A small network was shown many inputs. Here are its activations along a few directions, one row for each input.
In each table, some parts of the input vary, and every possible input appears once, in random order.
Descriptions start from the smaller parts, as in this example, which fits no table here: one of 6 places along a line, together with either a single point or (one of 2 separate values, together with one of 5 places around a ring) or one of 11 places along a line.
Shared parts are said once, and a part with two or three values counts as separate values.
(in the rows, 128 means zero)

Table:
R1: [123 141 115  70  81 123 146 105 135 215 216 162 135  99 156 137  64]
R2: [152 136 106 138  45 127 155 161 168 121 127  59 116  86 181 142 149]
R3: [125 118 154 108 173 120 103 127  61 170 167 174 182 130 131 110   4]
R4: [133  94 103 160  93 192 130 166  97 117  91  82  99 181 126 141 190]
R5: [139  94 154 172 141 123 119 198 102  84  63  80 166 116 168  98 109]
R6: [121 116 134 120 189  59 117 113 154  53  28 105 178 101  86  96 156]
R7: [131 157  87  86  98  71 152  82 217  86  79  93 103  66 105 143 183]
R8: [121 159 142 132  98 118 126 123 182 153 212 144 102  92 161 135 118]
R9: [123 111 101 107 130 122 132  90 136  77  61 117  98 167  53 146 235]
R10: [131 125 103 112 139 179 137 100  63 193 174 196 122 188 116 155 102]
R11: [113 145 194 169 195 117  99 148 115 115 152 157 150 131 144  92  63]
R12: [124 139 143 161 154 185 120 123 106 151 165 167  86 179 108 140 163]
Q: Changing only one part turns R2 into R8. The same change can be made to R5. Which row results?
A: R11
Q: Describe the family of inputs behind these rows.
A: one of 3 separate values, together with one of 4 places along a line
Q: Which other rows does R7 become when the choice among 3 separate values takes its other values? List them by row number.
A: R6, R9

Table:
R13: [131 131 107 120 125  99 137 106 172  64  57  96 110 123  84 130 220]
R14: [121 124 129 102 152 123 124 122  91 187 169 168 169 119 141 118  43]
R15: [132 137 116 114 102 153 132 113  96 169 189 153 108 153 134 157  88]
R16: [110 115 115 110 128 106 120 101 177  73  61  91 100 125  68 128 222]
R17: [136 122 114 135  98 108 140 146 174  87  82  65 122  95 144 125 165]
R18: [125 119 134 128 104 148 123 129  99 177 209 157 130 153 145 146 114]
R19: [134 138 157 119 145 127 113 123  95 159 177 164 151 121 141 120  37]
R20: [115 133 173 130 154 114 112 136 106 159 190 173 161 129 153 104  54]
R21: [144 136  97 132 120 101 147 107 174  71  53  81 129 109 106 142 210]
R22: [125 154 130 154 134 172 128 131 116 174 193 165  96 147 144 144 113]
R23: [134 125 108 124 111  91 145 134 171  64  48  93 117  96 133 129 176]
R24: [124 143 159 157 179 151 101 134 111 165 183 168 150 128 142 110  58]
R25: [130 131 109  95 102 159 149 111  99 202 177 165 127 143 140 142  99]
R26: [129  89 143 167 178 154 114 165  68  74  41 115 136 186 102 110 157]
R27: [129 124 129 132  87 113 135 161 170  96  91  67 116  93 143 114 163]
Q: Describe the family of inputs behind these rows.
A: either a single point or one of 6 places along a line or (one of 2 separate values, together with one of 4 places along a line)
Q: Start at R22 and move only the place on the line of 4, one step at a time. The first step leads to R18. Which rows follow, in order?
A: R15, R25

Table:
R28: [119 137 180 164 187 146  94 146  84 148 181 175 141 146 141 109  46]
R29: [127 127  97 129 150 114 134  92 162  69  52 116 109 145  70 140 236]
R30: [132 148 119 109 100 143 132 110 122 188 210 155 123 124 144 145  81]
R31: [120 129 169 140 168 143 115 143  80 169 174 171 160 149 146 105  52]
R32: [125 123 119 110 117 160 132 129  98 196 179 159 132 137 146 132  81]
R33: [128 113 140 123 135 145 126 140  76 184 183 174 160 146 157 125  64]
R34: [155 122  90 156 115 147 152 145 130  68  23  68 107 136 123 145 199]
R35: [136 143 122 154 105  97 141 143 207  71  83  73 111  79 148 126 200]
R36: [111  90 132 118  88 112 116 144 155  77  83  66 111 137  93 118 216]
R37: [129 117 112  99 142  62 126 112 157  61  35  85 160  87  97 114 141]
R38: [127 160 127 106 101 139 139 103 137 178 206 166  95 121 143 148  92]
Q: Describe the family of inputs behind these rows.
A: either one of 5 separate values or one of 6 places along a line
